A small network was shown many inputs. Here are its activations along a few directions, one row for each input.
Each table varies a few parts of the input and shows all the possible inputs, shuffled.
Descriptions start from the smaller parts, as in this example, which fits no table here: values(3) and (point or line(9) or (line(4) and ring(5))).
Shared parts are said once, and a part with two or three values counts as separate values.

Other details of the inputs vary at random and push rows far along two fixed directions, the same in every table; ignore that.

Table:
row 1: -.49, .23, -.30, -.43, -.25, .03, .55, .39, .11, .53, -.08, .40, -.51, .49
row 2: .31, -.37, .57, .01, -.45, .15, -.49, -.19, -.35, -.18, .40, .40, .42, .44
row 3: -.55, .25, -.29, -.38, -.31, .02, .53, .40, .09, .53, -.06, .39, -.48, .45
row 4: .56, -.14, .30, .69, .58, -.05, -.56, -.47, -.01, -.69, .02, -.62, .53, -.67
row 5: .29, -.34, .47, .04, -.38, .17, -.52, -.20, -.33, -.23, .50, .41, .38, .50
row 6: -.21, -.04, -.66, .36, .68, .01, .45, .16, -.01, -.12, -.50, -.55, -.20, -.89
row 7: .59, -.14, .36, .66, .55, -.02, -.52, -.41, -.04, -.63, .02, -.62, .61, -.76
row 8: .30, -.33, .55, .06, -.40, .16, -.49, -.18, -.35, -.18, .46, .42, .41, .48
row 9: -.51, .22, -.37, -.45, -.22, .04, .51, .38, .13, .48, -.04, .39, -.54, .51
row 10: -.26, .44, -.56, .20, .67, -.17, .45, .16, .43, .03, -.46, -.67, -.29, -.77
row 11: -.46, .16, -.34, -.45, -.25, -.12, .34, .23, .11, .67, -.23, .45, -.44, .46
row 12: -.46, -.27, -.48, -.29, -.31, .15, .47, .38, -.32, .31, -.07, .46, -.42, .31
row 13: -.52, .19, -.38, -.46, -.34, -.02, .48, .37, .11, .47, -.03, .36, -.53, .43
row 14: .38, .07, .58, -.28, -.39, .01, -.54, -.21, .12, -.11, .57, .28, .32, .56
row 15: .54, .30, .47, .51, .40, -.27, -.60, -.53, .37, -.51, .02, -.79, .48, -.65
row 16: -.18, -.06, -.59, .34, .59, -.07, .44, .10, -.04, -.10, -.60, -.59, -.25, -.86
row 17: .35, -.34, .55, .02, -.33, .18, -.47, -.18, -.33, -.20, .43, .43, .38, .51
row 18: .58, .28, .42, .49, .52, -.27, -.60, -.52, .43, -.56, .07, -.77, .44, -.59
row 19: -.45, -.26, -.42, -.31, -.35, .15, .47, .36, -.36, .35, -.12, .43, -.40, .30
row 20: .39, -.39, .45, -.12, -.37, .18, -.50, -.19, -.32, -.24, .51, .40, .39, .44
row 21: .60, -.18, .28, .63, .53, -.10, -.56, -.48, -.01, -.70, .01, -.64, .51, -.70
row 22: .39, .08, .62, -.29, -.43, .02, -.52, -.23, .08, -.07, .51, .26, .34, .55
row 23: .35, .08, .70, -.19, -.41, .00, -.49, -.25, .11, -.06, .43, .30, .32, .60
row 24: .35, .13, .66, -.20, -.36, .04, -.49, -.19, .10, -.05, .54, .31, .38, .58
row 25: -.33, .45, -.53, .31, .61, -.22, .42, .12, .41, .03, -.48, -.68, -.32, -.76
row 26: -.41, -.28, -.38, -.37, -.29, .23, .53, .42, -.33, .37, -.14, .48, -.34, .27
row 27: -.29, .41, -.43, .28, .52, -.23, .45, .10, .40, .08, -.58, -.68, -.28, -.80
row 28: -.20, -.06, -.62, .38, .64, -.20, .27, .02, -.03, .06, -.72, -.47, -.15, -.83
row 29: -.20, -.07, -.53, .38, .60, -.04, .46, .13, -.02, -.08, -.64, -.55, -.22, -.86
row 30: .37, .08, .64, -.23, -.42, -.02, -.53, -.27, .08, -.08, .46, .26, .28, .61
row 31: -.45, .19, -.29, -.53, -.32, .06, .55, .41, .11, .53, -.10, .38, -.44, .39
row 32: -.38, -.28, -.43, -.41, -.30, .21, .50, .39, -.35, .35, -.10, .45, -.38, .27
Description of these inputs: values(2) and (point or (values(3) and ring(5))).
- Changing only the values(2) part turns row 23 into row 29. The same change can be made to row 22. Which row results? => row 32
- Change only the ring(5) part in row 8. List by row number the other rows that result. => row 2, row 5, row 12, row 19
- Change only the ring(5) part in row 31. List by row number the other rows that result. => row 10, row 14, row 22, row 24

Table:
row 33: -.35, .16, -.52, .25, .38, -.21, .64, .17, .05, .21, -.84, -.47, -.59, -.53
row 34: .31, .10, .38, .60, .40, -.18, -.50, -.49, .14, -.17, -.27, -.38, .58, -.61
row 35: .28, .12, .43, .63, .27, -.15, -.49, -.36, .11, -.25, -.25, -.47, .57, -.63
row 36: .49, -.14, .15, .39, .57, -.33, -.62, -.54, .25, -.43, -.20, -.51, .26, -.36
row 37: -.50, .14, -.65, .24, .65, -.14, .47, .21, .15, .47, -.87, -.25, -.20, -.61
row 38: .35, .48, .77, -.50, -.52, -.18, -.57, -.34, .47, .21, .59, .43, .25, .87
row 39: .28, .48, .84, -.47, -.72, -.08, -.46, -.16, .41, .02, .70, .26, .26, .85
row 40: .54, -.38, .58, -.42, -.45, .31, -.39, -.02, -.27, -.14, .66, .50, .38, .50
row 41: .38, -.31, .78, -.27, -.59, .37, -.29, -.13, -.23, -.15, .44, .45, .42, .63
row 42: -.53, -.08, -.48, -.52, -.47, -.02, .43, .38, -.20, .81, -.10, .75, -.33, .38
row 43: -.59, .17, -.76, .36, .35, -.28, .43, .21, .22, .13, -.58, -.37, -.52, -.59
row 44: -.51, -.14, -.53, -.56, -.29, -.02, .36, .43, -.18, .84, -.13, .75, -.28, .48
row 45: -.32, -.04, -.76, .13, .57, .04, .66, .33, .17, -.13, -.43, -.41, -.64, -.56
row 46: -.41, -.26, -.54, -.57, -.19, .21, .59, .48, -.13, .21, .05, .70, -.63, .73
row 47: .64, -.14, .20, .19, .51, -.27, -.54, -.43, .12, -.22, -.22, -.48, .52, -.63
row 48: .68, -.14, .19, .21, .60, .01, -.30, -.24, .04, -.54, .06, -.46, .54, -.67
row 49: -.62, .16, -.75, .38, .30, -.23, .54, .26, .19, .04, -.49, -.44, -.51, -.60
row 50: -.65, -.11, -.38, -.51, -.58, .16, .62, .58, -.29, .58, .13, .60, -.36, .34
row 51: -.50, -.08, -.21, -.40, -.58, .08, .67, .40, -.28, .48, -.22, .50, -.64, .69
row 52: .42, .04, -.03, .44, .64, .01, -.50, -.30, .02, -.61, .26, -.47, .49, -.53
row 53: .52, .00, .14, .26, .24, -.22, -.57, -.48, .05, -.49, -.09, -.68, .29, -.61
row 54: .14, -.15, .46, -.20, -.65, .14, -.58, -.18, -.31, -.19, .79, .39, .34, .60
row 55: .39, -.24, .47, -.40, -.73, .07, -.57, -.25, -.28, -.22, .54, .30, .25, .63
row 56: .62, -.08, .25, .23, .34, -.27, -.47, -.49, .11, -.25, -.19, -.49, .47, -.73
row 57: .31, -.29, .58, -.19, -.69, -.01, -.52, -.25, -.11, -.29, .48, .38, .15, .74
row 58: .39, .06, .25, .48, .23, -.26, -.53, -.32, .08, -.24, -.05, -.49, .57, -.76
row 59: -.67, -.08, -.51, -.32, -.42, -.08, .34, .26, -.06, .58, -.06, .74, -.58, .65
row 60: .38, .42, .78, -.48, -.43, .21, -.42, -.02, .40, -.05, .89, .37, .24, .85
row 61: .42, .73, .50, .21, .29, -.39, -.47, -.39, .75, -.26, .05, -.74, .31, -.44
row 62: -.26, .05, -.69, -.06, .29, -.20, .61, .28, .08, .27, -.74, -.45, -.39, -.87
row 63: .35, .00, .09, .65, .67, -.08, -.45, -.29, .18, -.68, .21, -.38, .39, -.42
row 64: -.24, -.03, -.72, -.05, .37, .07, .83, .37, .05, .10, -.49, -.51, -.37, -.86
row 65: .57, -.08, .37, .35, .65, .12, -.27, -.27, .07, -.54, -.15, -.43, .54, -.55
row 66: -.48, .15, -.73, .18, .26, -.16, .63, .37, .05, .27, -.54, -.45, -.26, -.87
row 67: .37, .04, .32, .58, .66, .10, -.35, -.22, .07, -.46, -.02, -.35, .65, -.55
row 68: .54, -.02, .35, .51, .61, -.28, -.49, -.54, .10, -.27, -.33, -.52, .32, -.31
row 69: .30, -.21, .83, -.11, -.58, .13, -.34, -.21, -.31, -.19, .48, .37, .18, .76
row 70: -.49, -.12, -.20, -.58, -.58, .14, .57, .41, -.20, .64, -.41, .61, -.45, .50
row 71: -.48, -.14, -.55, -.54, -.22, .27, .61, .64, -.27, .53, .15, .80, -.28, .46
row 72: -.42, -.21, -.31, -.64, -.27, .10, .47, .34, -.16, .76, -.46, .69, -.38, .62
row 73: .24, -.12, .69, .13, -.35, .27, -.42, -.05, -.29, -.12, .68, .57, .29, .80
row 74: -.60, -.02, -.64, -.53, -.44, .00, .30, .26, -.23, .65, -.02, .65, -.49, .52
row 75: .35, .69, .55, .20, .30, -.22, -.31, -.32, .70, -.42, .26, -.83, .31, -.48
row 76: -.39, .08, -.78, .17, .56, .09, .68, .50, .04, .19, -.34, -.34, -.28, -.85
row 77: .34, -.25, .82, -.26, -.72, .16, -.41, -.18, -.23, -.06, .27, .43, .42, .62
row 78: .44, -.05, .25, .46, .27, -.30, -.53, -.47, .22, -.56, -.15, -.59, .19, -.49
row 79: -.37, -.14, -.34, -.46, -.15, .27, .72, .49, -.30, .38, -.08, .69, -.58, .78
row 80: .57, -.08, .03, .18, .54, -.25, -.66, -.55, .09, -.38, -.14, -.58, .36, -.48
row 81: .40, -.34, .68, -.43, -.68, .15, -.39, -.12, -.29, -.12, .59, .40, .39, .46
row 82: -.55, .21, -.89, .18, .28, -.14, .50, .26, .03, .12, -.45, -.54, -.42, -.72
row 83: -.33, .09, -.55, .26, .45, .05, .87, .28, .03, .03, -.59, -.52, -.57, -.53
row 84: .59, -.09, .10, .26, .49, .09, -.42, -.31, .01, -.67, .18, -.64, .29, -.60
row 85: .41, -.19, .72, -.11, -.47, -.05, -.51, -.42, -.22, .05, .24, .52, .20, .82
row 86: .62, -.08, .02, .21, .62, .03, -.42, -.35, .01, -.70, .13, -.55, .38, -.52
row 87: -.45, .21, -.67, .43, .77, .02, .71, .37, .01, .09, -.48, -.25, -.40, -.46
row 88: -.35, .02, -.76, .11, .45, -.29, .49, .03, .23, .13, -.72, -.37, -.62, -.55
row 89: .26, -.33, .62, -.22, -.62, .08, -.46, -.23, -.14, -.35, .60, .38, .13, .71
row 90: -.63, -.09, -.29, -.37, -.32, .43, .64, .65, -.25, .55, .00, .74, -.36, .52
row 91: -.40, .06, -.80, -.08, .33, -.03, .65, .24, -.01, -.04, -.46, -.62, -.56, -.75
row 92: .14, -.13, .76, -.04, -.71, .14, -.48, -.13, -.23, .02, .39, .52, .53, .62
row 93: -.57, -.08, -.64, -.50, -.34, .34, .48, .57, -.29, .41, .28, .61, -.51, .53
row 94: .43, -.32, .76, -.28, -.42, .41, -.36, -.05, -.25, -.14, .46, .53, .39, .63
row 95: -.65, .18, -.50, .29, .37, .03, .73, .36, .05, .20, -.61, -.42, -.28, -.78
row 96: -.55, .28, -.56, .48, .39, -.23, .56, .22, .06, .29, -.71, -.38, -.48, -.54
row 97: .41, -.01, .23, .51, .31, .01, -.32, -.22, .06, -.43, .21, -.55, .60, -.76
row 98: .27, .00, .18, .71, .36, -.06, -.39, -.33, .20, -.65, .23, -.56, .34, -.50
row 99: -.58, -.08, -.69, -.56, -.27, .00, .23, .32, -.21, .68, -.05, .66, -.44, .62
row 100: -.29, .03, -.68, -.05, .24, -.14, .71, .33, .05, .18, -.66, -.53, -.37, -.87
row 101: .18, .03, .26, .68, .31, -.18, -.45, -.35, .17, -.63, .19, -.58, .31, -.54
row 102: -.46, .53, -.25, -.85, -.27, -.13, .39, .36, .48, .85, -.01, .56, -.53, .86
row 103: .40, -.25, .74, -.29, -.54, .07, -.52, -.36, -.17, .11, .15, .58, .42, .64
row 104: -.58, .27, -.55, .49, .34, -.17, .67, .28, .03, .20, -.63, -.45, -.46, -.55
row 105: -.67, -.08, -.28, -.35, -.50, .39, .71, .58, -.23, .55, -.02, .66, -.33, .51
row 106: .55, -.02, .09, .23, .36, -.25, -.59, -.60, .08, -.41, -.11, -.59, .31, -.58
row 107: .32, -.01, .17, .69, .53, -.02, -.46, -.25, .18, -.65, .26, -.47, .31, -.50
row 108: .24, -.18, .38, -.17, -.59, .27, -.52, -.15, -.28, -.21, .84, .41, .37, .65
row 109: -.52, .23, -.89, .16, .33, -.20, .40, .21, .05, .21, -.54, -.47, -.43, -.72
row 110: .44, -.30, .43, -.39, -.60, .28, -.45, -.21, -.28, -.31, .71, .32, .26, .65
row 111: .44, -.25, .73, -.10, -.36, .29, -.35, -.11, -.29, -.21, .54, .47, .18, .81
row 112: -.65, -.01, -.29, -.17, -.45, .27, .71, .52, -.28, .49, .08, .61, -.53, .70
row 113: .21, -.07, .67, .11, -.46, -.06, -.59, -.36, -.22, .14, .37, .62, .30, .82
row 114: -.63, .25, -.51, .47, .41, -.09, .73, .30, .00, .13, -.51, -.45, -.49, -.58
row 115: -.49, -.25, -.45, -.51, -.50, .23, .66, .44, -.11, .23, .07, .53, -.69, .65
row 116: .45, .67, .47, .23, .35, -.09, -.26, -.29, .74, -.44, .30, -.81, .34, -.44
row 117: .40, -.05, .54, .38, .28, .01, -.26, -.34, .05, -.50, -.16, -.63, .46, -.67
row 118: -.43, .54, -.28, -.84, -.22, .19, .63, .59, .39, .53, .26, .60, -.52, .83
row 119: .18, -.24, .42, -.05, -.32, -.12, -.78, -.31, -.04, .02, .47, .62, .30, .85
row 120: .23, -.12, .62, .07, -.28, -.06, -.66, -.31, -.20, .18, .34, .62, .36, .91
- What do these inputs look like to the network? => line(8) and (point or (values(2) and ring(5)))
- Changing only the line(8) part turns row 94 into row 65. The same change can be made to row 84. Which row results? => row 86
- Changing only the line(8) part turns row 89 into row 115. The same change can be made to row 81. Which row results? => row 64
- Changing only the line(8) part turns row 55 into row 80. The same change can be made to row 51. Which row results? => row 68
- Change only the values(2) part in row 65. List by row number the other rows that result. => row 67
- Which other rows agree with row 62 in the line(8) part? List them by row number. => row 33, row 35, row 43, row 53, row 58, row 61, row 70, row 78, row 96, row 109
- Change only the ring(5) part in row 87. List by row number the other rows that result. => row 52, row 63, row 67, row 71
- Change only the ring(5) part in row 119. List by row number the other rows that result. => row 37, row 44, row 99, row 120
- Which other rows agree with row 88 in the line(8) part? List them by row number. => row 34, row 38, row 42, row 56, row 59, row 74, row 85, row 103, row 106, row 113
